Each row below is a small network's average activation on inputs in which a field has the value named, seen along a few directions.
Related values have similar rows: they may be neighbours, one step apart, or belong to one group.
(in the rows, 500 means zero)
Random noise pushes rows far along 3 fixed directions. That doesn't count. These rows show it; they differ only by the noise:
[612 669 586 622 337 578 613 584 572 631 549 658 501 445 547]
[526 545 590 458 372 570 565 568 549 606 571 655 484 400 564]
[471 514 573 393 494 490 544 475 547 554 488 590 420 529 547]
[688 636 494 498 403 629 562 478 533 662 565 680 445 443 564]
[491 531 518 358 618 439 526 352 540 530 408 541 346 669 530]


N, 15 values:
n14: [420 290 463 345 623 511 415 463 319 550 524 461 600 470 350]
n15: [888 759 188 707 593 531 535 318 467 554 331 426 444 761 332]
n13: [614 429 452 408 314 601 498 474 371 482 477 575 530 234 517]
n5: [509 476 433 319 713 502 445 334 476 455 333 399 341 749 592]
n1: [803 421  94 320 890 596 328  18 408 608 471 348 305 792 666]
n8: [694 606 541 663 548 685 413 499 501 662 458 522 601 619 593]
n6: [844 635 338 715 348 628 509 443 480 503 600 716 563 343 317]
n12: [469 386 525 376 477 399 458 551 474 418 458 607 501 357 468]
n3: [618 636 308 515 677 557 495 361 523 394 570 506 419 513 417]
n7: [261 379 401 139 579 494 331 451 462 424 619 594 374 385 596]
n10: [469 215 373 249 719 524 387 428 433 507 698 315 458 445 468]
n4: [412 598 548 812 269 483 502 673 572 450 556 395 565 380 582]
n9: [536 495 367 508 506 529 465 483 544 467 623 373 516 401 430]
n11: [644 502 446 463 646 491 474 313 311 549 359 371 566 702 492]
n2: [208 450 748 482 441 344 590 653 591 432 422 523 496 532 538]
A value of N combines one of 3 hidden first parts with one of 5 second parts; all combinations occur once.
n9 and n5 share the first part; n9 and n10 share the second. Which value has the first part of n10 and the second part of n5? -> n8
n13 and n15 share the first part; n13 and n11 share the second. Which value has the first part of n11 and the second part of n15? -> n14

S, 15 values:
s7: [481 347 491 577 384 548 484 661 540 506 659 415 660 289 386]
s2: [204 444 698 593 639 228 500 557 494 309 193 252 574 840 382]
s9: [568 620 402 586 323 498 499 509 469 426 518 632 554 347 416]
s13: [395 611 570 839 652 349 531 496 541 408 354 209 502 851 498]
s6: [482 799 538 860 383 424 674 701 639 474 595 439 584 486 423]
s8: [309 322 651 344 585 431 518 505 447 576 368 551 516 581 560]
s1: [273 589 650 582 555 289 613 480 647 370 248 453 369 810 472]
s14: [548 642 615 710 432 496 524 581 554 557 485 528 511 582 677]
s4: [292 645 574 591 642 303 543 458 695 327 277 428 373 829 539]
s3: [356 567 537 570 439 309 557 591 569 357 392 434 428 498 422]
s12: [363 388 668 571 378 540 471 645 497 498 546 376 668 352 534]
s5: [797 717 538 728 283 656 643 550 494 723 527 651 527 441 639]
s15: [548 398 382 451 658 404 480 390 397 356 444 401 524 578 339]
s11: [280 578 780 552 631 250 618 486 572 374 241 553 387 769 415]
s10: [614 608 378 747 612 457 535 453 539 526 583 337 525 665 350]
A value of S combines one of 3 hidden first parts with one of 5 second parts; all combinations occur once.
s12 and s7 share the first part; s12 and s2 share the second. Which value has the first part of s2 and the second part of s7? -> s15
s6 and s14 share the first part; s6 and s3 share the second. Which value has the first part of s3 and the second part of s14? -> s5
